Each row below holds a small network's activations on one record, seen along a few directions.
After each row come some of the record's fields: LAGOT, MOPET, SEM, RANA, GUVES, GIT.
A field that a record lacks is written none.
The largest differences between rows may come from other fields.
(in the rows, 500 means zero)
Random noise pushes rows far along 22 fixed directions. That doesn't count. These rows show it; they differ only by the noise:
[460 376 484 411 547 483 553 573 571 413 804 386 348 473 594 527 548 349
 652 485 512 305 398 404 540 495 499 729 422 397 444 645 475 209 695 675
 361 491 650 630 700 547 463 573]
[544 414 571 542 363 526 397 452 440 474 419 585 594 394 395 505 207 465
 541 253 588 393 556 485 555 542 537 498 351 441 399 467 610 692 282 371
 492 422 511 289 505 400 347 558]
[385 575 544 516 534 464 470 273 582 484 612 374 520 167 653 523 425 543
 403 484 513 560 444 432 727 472 360 354 562 624 602 660 709 408 607 468
 487 547 450 507 392 680 506 524]
[578 374 523 402 481 762 410 243 413 581 329 649 469 514 504 445 455 475
 338 486 395 575 529 654 405 577 436 265 531 633 606 334 454 465 431 574
 382 323 471 463 481 679 542 377]
[419 718 560 390 573 312 554 664 515 746 261 568 598 471 563 593 475 555
 484 655 507 670 466 460 468 723 450 511 520 587 463 532 628 603 487 325
 700 640 379 530 324 460 478 495]
[755 416 590 533 390 600 609 509 469 710 526 536 558 447 281 663 619 558
 655 539 528 491 308 570 428 699 287 639 433 382 219 448 405 530 666 428
 359 472 475 684 473 199 434 678]
[411 438 422 300 560 493 460 680 549 489 432 425 492 621 564 540 368 317
 681 531 541 353 537 303 406 609 580 528 610 457 640 490 554 577 590 443
 568 548 489 556 326 445 418 573]
[548 432 504 722 590 435 488 447 583 533 870 522 563 500 581 292 699 485
 380 519 731 529 558 443 514 497 297 645 258 338 500 559 576 190 761 573
 558 575 452 574 726 616 496 440]
[467 685 432 349 661 493 538 344 567 391 362 422 416 587 592 518 389 564
 368 570 564 234 578 472 403 547 569 471 637 583 703 637 615 412 435 620
 613 398 474 502 418 682 477 402]
[415 433 562 469 533 495 497 561 524 639 571 362 424 723 557 420 400 573
 423 397 518 454 543 467 395 717 524 369 572 578 571 427 616 684 295 342
 476 541 510 513 451 483 264 297]
[477 494 463 556 742 570 407 344 500 461 596 639 410 330 506 311 779 625
 458 637 325 500 640 738 379 536 200 521 430 558 581 372 552 351 664 656
 618 671 424 621 602 580 533 209]
[410 599 637 281 554 561 574 410 387 491 577 489 407 303 883 367 521 518
 468 412 444 517 455 397 518 410 502 501 561 593 420 499 543 574 529 339
 439 526 394 664 556 430 381 348]
[443 645 505 426 443 493 387 465 454 270 532 470 414 436 409 611 393 562
 386 574 463 478 315 561 415 499 419 575 580 493 546 728 528 408 502 573
 532 390 592 234 537 594 783 490]
[617 501 420 424 399 488 465 538 486 618 518 596 570 243 519 500 497 546
 536 645 380 806 237 430 455 643 173 598 302 538 342 564 467 419 699 489
 449 539 341 309 456 465 625 491]
[161 364 427 580 579 128 351 665 509 493 609 518 604 520 523 449 581 464
 527 502 426 511 517 689 537 687 420 584 409 398 438 405 550 467 447 488
 600 820 507 515 638 655 557 558]
[537 341 303 654 437 380 555 613 549 575 614 315 692 597 485 214 629 368
 727 324 491 480 526 414 568 429 482 607 508 498 650 424 334 463 358 574
 404 508 497 571 480 393 466 537]
[580 365 406 708 311 541 615 390 546 356 533 477 536 562 362 379 503 655
 379 477 490 404 597 451 569 237 578 440 480 499 410 422 396 530 750 409
 426 645 566 401 415 538 466 572]
[577 522 720 517 590 626 458 535 315 453 649 495 609 445 592 693 555 386
 580 375 735 428 411 355 494 342 573 367 545 509 346 701 639 582 637 518
 489 370 400 808 599 507 648 697]
[383 353 583 307 420 479 503 458 383 422 771 412 426 397 692 446 418 390
 577 442 447 530 472 505 471 611 588 631 484 486 440 664 473 383 534 565
 352 327 565 595 637 531 503 571]
[466 551 537 546 440 449 441 450 500 448 544 496 643 455 577 318 573 393
 428 433 645 545 476 472 494 473 407 614 563 372 596 448 462 466 624 294
 517 484 494 505 454 362 578 601]
[507 649 527 514 531 421 426 671 466 398 500 506 625 596 543 272 506 370
 536 441 680 611 472 439 240 506 523 689 481 421 577 510 499 569 449 347
 576 370 498 319 483 282 538 430]
[475 600 577 406 453 570 613 692 429 609 652 564 524 422 739 647 580 547
 524 681 435 839 612 388 561 525 532 396 506 597 370 765 563 454 841 585
 559 400 495 675 489 539 663 649]
[539 545 565 817 750 524 395 522 599 488 407 575 626 609 351 855 413 460
 497 450 882 553 422 643 478 571 629 231 357 369 300 422 709 705 435 441
 552 504 348 410 564 563 388 611]
[466 526 558 418 333 574 538 414 459 603 549 574 515 312 562 265 298 431
 590 478 491 743 801 507 574 575 505 659 418 438 719 574 561 405 283 570
 605 237 584 273 498 427 351 332]

[465 474 822 476 497 346 365 412 288 513 317 624 458 412 247 521 499 458
 334 441 448 461 254 704 381 587 612 659 479 635 341 465 452 557 404 228
 525 628 518 572 577 470 677 501]
(LAGOT none; MOPET maper; SEM bago; RANA none; GUVES none; GIT gusu)
[484 866 681 463 424 423 540 519 483 602 537 563 640 344 640 480 491 684
 328 569 630 789 418 483 398 617 189 502 501 475 367 702 758 502 521 414
 545 321 548 312 417 453 525 486]
(LAGOT pigag; MOPET gavi; SEM lan; RANA gilo; GUVES moren; GIT gusu)
[413 731 684 103 511 291 718 516 313 577 392 509 467 457 800 518 506 477
 481 631 545 500 378 443 375 581 710 794 559 512 315 693 456 404 452 413
 534 414 426 728 572 474 496 528]
(LAGOT dal; MOPET maper; SEM bago; RANA tarug; GUVES vake; GIT dit)
[377 531 576 594 622 451 487 689 490 533 514 567 496 661 616 313 809 482
 448 347 491 387 416 562 456 210 323 444 523 450 395 168 514 506 349 454
 381 740 684 506 713 563 421 253]
(LAGOT pigag; MOPET none; SEM lan; RANA tarug; GUVES vake; GIT dit)
[170 421 561 361 496 398 490 525 493 549 519 532 464 626 657 426 511 283
 530 454 525 492 506 648 521 533 535 584 577 250 574 296 479 352 281 542
 397 510 691 473 683 661 394 464]
(LAGOT dal; MOPET gavi; SEM bago; RANA gilo; GUVES vake; GIT gusu)
[469 657 520 502 602 531 549 479 486 456 708 316 595 567 713 471 588 579
 570 354 646 317 679 449 493 566 443 437 680 455 596 673 631 596 360 602
 544 282 465 800 500 359 412 549]
(LAGOT risaf; MOPET gavi; SEM lan; RANA dabe; GUVES nisib; GIT dit)
[406 541 420 517 501 542 516 349 599 265 543 399 223 653 456 631 573 602
 265 693 419 469 562 781 525 609 705 591 747 337 640 450 221 450 737 342
 557 525 546 592 538 350 668 583]
(LAGOT dal; MOPET maper; SEM bago; RANA tarug; GUVES vake; GIT dit)
[448 538 319 489 501 488 463 610 560 436 460 553 485 356 610 425 426 482
 676 451 443 539 475 404 597 405 409 591 397 340 474 334 470 667 413 416
 562 699 342 267 523 311 357 359]
(LAGOT dal; MOPET none; SEM bago; RANA gilo; GUVES vake; GIT dit)
[626 556 700 541 542 575 684 517 468 562 767 509 429 512 405 744 547 553
 666 488 781 223 494 460 514 510 461 714 404 208 218 721 639 393 549 682
 555 415 543 757 758 406 326 582]
(LAGOT pigag; MOPET maper; SEM bago; RANA gilo; GUVES moren; GIT gusu)
[571 560 294 647 518 483 583 369 686 339 350 566 257 599 128 668 371 778
 337 709 435 154 650 637 605 431 563 627 390 415 565 563 472 312 453 743
 727 668 594 201 583 720 492 359]
(LAGOT none; MOPET none; SEM bago; RANA none; GUVES none; GIT dit)
[362 486 550 407 608 510 464 497 280 514 746 383 463 435 717 456 549 363
 663 439 537 630 478 434 613 428 602 528 627 461 676 648 473 518 265 618
 648 466 223 772 713 536 647 358]
(LAGOT pigag; MOPET maper; SEM bago; RANA gilo; GUVES nisib; GIT dit)
[625 473 283 628 570 441 602 429 549 491 333 419 578 380 210 471 389 589
 762 644 445 570 490 454 454 388 568 500 400 675 570 572 515 563 357 717
 612 603 287 286 285 618 420 335]
(LAGOT none; MOPET maper; SEM bago; RANA none; GUVES none; GIT gusu)
[425 500 622 494 309 629 599 433 429 611 607 357 554 479 534 533 539 580
 530 435 433 684 380 556 589 435 387 291 721 539 486 489 475 582 320 500
 273 389 616 504 433 502 478 492]
(LAGOT risaf; MOPET gavi; SEM lan; RANA gilo; GUVES nisib; GIT dit)
[497 454 495 656 517 460 360 417 567 405 471 507 557 479 433 494 599 490
 349 349 471 401 310 624 533 443 370 386 489 565 416 392 473 480 530 453
 334 573 564 477 543 587 601 598]
(LAGOT pigag; MOPET maper; SEM bago; RANA gilo; GUVES moren; GIT dit)
[522 590 680 505 645 450 595 521 521 584 530 522 510 384 380 450 648 424
 646 682 500 676 593 629 316 566 516 611 486 635 535 640 615 283 637 674
 512 353 669 627 416 533 475 482]
(LAGOT pigag; MOPET gavi; SEM bago; RANA gilo; GUVES moren; GIT gusu)
[303 438 431 602 547 358 428 489 553 461 338 574 727 334 633 371 584 352
 595 419 418 649 622 690 605 385 513 318 527 526 503 226 531 533 515 488
 388 576 588 492 405 579 450 665]
(LAGOT dal; MOPET none; SEM lan; RANA gilo; GUVES vake; GIT dit)
[459 452 604 510 375 763 388 516 429 554 444 562 462 588 390 479 579 431
 387 449 349 614 601 552 554 370 469 216 775 666 776 457 488 484 501 554
 471 389 749 540 410 611 743 476]
(LAGOT vaf; MOPET maper; SEM bago; RANA gilo; GUVES zipud; GIT dit)
[471 633 542 640 610 440 298 498 602 284 391 565 461 476 355 585 353 505
 392 414 623 444 445 662 432 600 565 547 398 432 465 413 596 680 397 240
 598 570 510 223 515 318 446 480]
(LAGOT vaf; MOPET maper; SEM lan; RANA gilo; GUVES roge; GIT gusu)
[351 548 590 646 564 419 377 540 488 586 546 443 555 502 441 597 568 382
 509 482 634 697 377 609 626 581 511 492 646 351 638 435 479 583 358 338
 621 592 393 550 545 402 641 535]
(LAGOT none; MOPET none; SEM bago; RANA none; GUVES none; GIT dit)
[288 500 434 646 461 338 567 263 741 381 395 271 514 381 456 412 400 455
 484 375 495 426 491 622 774 400 646 491 677 498 696 308 431 524 355 259
 373 662 624 393 287 444 274 578]
(LAGOT vaf; MOPET gavi; SEM lan; RANA gilo; GUVES nisib; GIT dit)
[521 482 633 303 561 505 437 479 275 708 288 695 597 407 660 578 458 507
 410 533 397 715 362 472 415 597 500 265 378 808 320 534 557 590 399 517
 499 504 241 595 502 733 616 439]
(LAGOT risaf; MOPET none; SEM lan; RANA gilo; GUVES nisib; GIT dit)
[395 545 311 263 390 402 582 683 427 301 319 578 490 478 631 728 259 485
 645 604 344 490 496 384 593 372 806 524 469 504 302 671 393 565 554 616
 532 495 452 360 500 614 652 734]
(LAGOT vaf; MOPET gavi; SEM bago; RANA gilo; GUVES nisib; GIT gusu)
[617 719 426 354 332 323 712 595 420 531 331 502 693 581 656 396 409 647
 425 592 581 567 513 267 353 465 568 612 465 553 376 685 478 562 503 435
 555 349 407 360 347 450 509 580]
(LAGOT risaf; MOPET none; SEM lan; RANA tarug; GUVES nisib; GIT gusu)
[524 391 335 411 566 541 529 170 458 444 389 474 592 313 617 452 459 487
 567 628 519 659 287 476 416 456 442 370 530 508 450 357 413 566 653 476
 380 582 106 489 336 620 455 489]
(LAGOT risaf; MOPET gavi; SEM bago; RANA tarug; GUVES nisib; GIT gusu)
[753 802 637 662 604 584 518 424 529 603 452 563 515 537 500 556 472 548
 283 434 819 579 431 438 505 479 523 467 393 502 511 650 594 451 382 462
 606 272 393 417 624 453 531 391]
(LAGOT risaf; MOPET none; SEM bago; RANA gilo; GUVES moren; GIT dit)
[679 417 565 430 358 658 468 537 429 702 580 560 629 582 657 484 605 453
 431 293 528 417 477 405 501 615 248 397 487 458 370 434 495 471 545 483
 263 277 570 703 563 392 509 687]
(LAGOT pigag; MOPET gavi; SEM lan; RANA tarug; GUVES vake; GIT gusu)
[680 412 674 576 606 647 552 441 484 561 600 386 331 481 335 572 628 533
 536 480 509 531  93 487 372 435 476 452 525 620 335 427 436 566 584 367
 274 596 432 627 518 385 429 319]
(LAGOT vaf; MOPET none; SEM bago; RANA dabe; GUVES vake; GIT dit)
[608 337 483 413 442 461 445 524 436 634 370 669 502 478 414 580 461 500
 464 516 343 367 575 516 540 670 485 529 356 589 426 510 459 430 582 548
 542 551 478 653 531 566 617 646]
(LAGOT vaf; MOPET none; SEM bago; RANA gilo; GUVES vake; GIT gusu)
[721 453 307 329 444 508 426 603 542 460 277 583 485 443 426 658 397 638
 552 405 216 125 401 444 440 699 323 514 355 666 255 518 437 637 574 541
 393 529 498 498 389 347 510 697]
(LAGOT risaf; MOPET none; SEM lan; RANA gilo; GUVES moren; GIT dit)
[562 483 362 545 511 553 503 513 649 524 506 569 539 406 471 496 686 545
 530 597 340 356 690 519 569 500 219 442 485 548 573 500 563 283 815 755
 483 538 676 619 405 592 569 621]
(LAGOT dal; MOPET none; SEM bago; RANA gilo; GUVES vake; GIT dit)
[295 646 497 604 599 295 634 556 671 578 506 435 495 461 640 396 511 529
 537 455 558 432 728 462 765 385 589 579 475 462 599 477 643 439 328 478
 653 715 579 502 545 566 236 391]
(LAGOT none; MOPET maper; SEM bago; RANA none; GUVES none; GIT gusu)
[543 626 618 426 612 424 694 330 457 573 429 485 599 608 679 485 657 486
 433 575 736 531 383 624 325 540 609 569 519 430 357 481 408 392 428 522
 372 316 392 700 579 552 407 536]
(LAGOT risaf; MOPET none; SEM bago; RANA dabe; GUVES vake; GIT dit)
[568 651 523 496 555 489 334 619 534 438 590 492 532 319 494 578 559 440
 569 401 534 327 348 378 544 477 204 618 446 478 522 664 638 433 524 530
 535 483 558 480 561 387 636 574]
(LAGOT risaf; MOPET maper; SEM lan; RANA dabe; GUVES moren; GIT gusu)
[472 517 314 523 385 232 547 498 625 648 522 409 714 408 603 485 486 408
 531 454 626 467 296 357 765 514 266 646 409 305 506 522 481 265 417 583
 430 569 462 386 552 619 509 689]
(LAGOT risaf; MOPET none; SEM lan; RANA dabe; GUVES moren; GIT dit)
[397 412 619 319 279 442 527 460 328 596 520 440 629 574 457 495 407 490
 518 519 591 404 540 423 441 547 455 543 644 353 549 535 558 536 382 452
 532 471 539 545 409 589 501 592]
(LAGOT risaf; MOPET maper; SEM bago; RANA dabe; GUVES moren; GIT dit)

Which values does each new row have?
[606 548 429 446 394 550 549 512 391 670 339 675 553 561 483 607 443 596
 435 605 536 506 547 364 611 514 453 516 486 377 480 525 437 566 508 492
 750 588 250 529 507 506 636 538]
(LAGOT none; MOPET none; SEM bago; RANA none; GUVES none; GIT gusu)
[673 358 456 374 535 507 542 405 471 402 480 604 415 286 435 374 412 453
 658 545 404 346 652 442 405 525 595 790 230 565 412 570 436 383 663 591
 537 500 423 546 507 418 380 466]
(LAGOT pigag; MOPET gavi; SEM bago; RANA tarug; GUVES vake; GIT dit)
[448 871 392 483 510 357 436 425 567 374 245 601 641 376 522 618 528 653
 305 626 479 578 430 691 479 643 327 549 553 486 505 612 507 468 486 500
 643 425 441 301 392 507 755 650]
(LAGOT none; MOPET maper; SEM bago; RANA none; GUVES none; GIT dit)
[521 609 396 764 376 300 567 636 727 516 705 244 553 669 443 480 403 692
 318 488 672 651 347 390 530 599 429 516 415 459 467 657 563 521 466 339
 452 513 575 141 437 462 441 504]
(LAGOT none; MOPET maper; SEM lan; RANA none; GUVES none; GIT gusu)
[746 763 571 345 423 675 615 384 464 681 269 708 449 404 507 514 385 669
 393 487 558 292 609 384 528 502 285 617 417 427 465 538 622 492 376 485
 646 370 496 412 498 351 359 343]
(LAGOT dal; MOPET maper; SEM lan; RANA tarug; GUVES vake; GIT gusu)
[517 702 601 474 532 433 590 232 452 437 367 538 651 558 620 251 611 591
 249 413 697 165 667 507 407 395 456 572 601 486 583 479 575 423 434 440
 585 436 501 668 462 578 432 480]
(LAGOT none; MOPET maper; SEM bago; RANA none; GUVES none; GIT dit)
[330 364 507 563 631 302 373 442 417 377 603 355 567 475 351 551 569 455
 574 511 499 323 345 569 443 468 454 460 628 540 542 565 589 453 510 621
 509 680 467 662 494 771 683 576]
(LAGOT none; MOPET gavi; SEM bago; RANA none; GUVES none; GIT gusu)
[415 484 657 492 410 310 612 471 483 538 685 325 477 440 479 418 422 579
 379 681 593 630 436 282 480 482 560 554 540 594 522 705 644 465 753 281
 581 688 475 514 302 600 482 477]
(LAGOT pigag; MOPET none; SEM lan; RANA gilo; GUVES nisib; GIT gusu)
[391 488 611 520 311 536 493 434 328 408 658 675 592 307 708 139 482 479
 456 356 502 718 758 498 563 276 516 581 389 395 472 451 513 483 459 459
 525 402 564 327 650 478 460 385]
(LAGOT none; MOPET none; SEM bago; RANA none; GUVES none; GIT dit)
[554 530 518 415 408 341 650 515 420 637 588 270 484 670 448 190 539 674
 489 386 443 267 457 396 360 553 407 745 571 585 608 556 413 520 101 459
 499 533 508 566 492 377 353 221]
(LAGOT risaf; MOPET gavi; SEM lan; RANA gilo; GUVES moren; GIT dit)
[615 629 526 622 570 448 601 480 488 433 528 514 515 393 516 525 536 594
 443 542 645 573 288 378 495 254 524 530 328 524 260 571 508 525 584 419
 486 625 323 393 603 538 484 412]
(LAGOT risaf; MOPET gavi; SEM bago; RANA dabe; GUVES moren; GIT dit)
[516 673 676 454 750 370 606 376 542 400 325 519 484 418 593 497 542 429
 470 345 608 139 472 563 457 404 697 599 443 656 344 567 636 378 463 546
 401 405 642 718 567 572 316 579]
(LAGOT none; MOPET maper; SEM lan; RANA none; GUVES none; GIT gusu)
[462 584 461 361 622 512 634 581 556 657 416 411 400 639 455 715 523 466
 697 694 534 497 336 551 447 640 509 600 612 374 539 468 447 487 305 619
 527 516 430 543 496 477 375 390]
(LAGOT none; MOPET maper; SEM lan; RANA none; GUVES none; GIT dit)
[444 465 373 661 563 459 414 645 665 471 716 368 618 400 494 545 673 292
 772 449 557 572 442 549 647 544 328 580 528 321 620 496 467 372 568 637
 420 452 583 546 524 357 577 712]
(LAGOT none; MOPET none; SEM bago; RANA none; GUVES none; GIT dit)
[427 604 395 527 411 313 698 487 536 716 483 365 574 353 503 424 697 534
 606 563 279 618 486 556 805 425 405 636 621 609 683 606 334 270 285 706
 503 556 529 637 491 555 635 496]
(LAGOT dal; MOPET gavi; SEM bago; RANA gilo; GUVES vake; GIT dit)
[549 532 559 529 503 581 590 627 591 642 452 544 477 779 551 416 743 526
 448 366 455 395 554 668 388 674 441 513 572 440 380 225 385 574 486 374
 315 436 725 694 546 224 310 537]
(LAGOT none; MOPET maper; SEM bago; RANA none; GUVES none; GIT gusu)
[324 394 498 432 439 309 566 495 519 626 709 400 510 441 685 483 658 396
 505 648 440 788 336 608 607 675 486 652 502 429 457 538 333 239 633 505
 359 525 496 664 601 590 605 656]
(LAGOT none; MOPET maper; SEM bago; RANA none; GUVES none; GIT gusu)
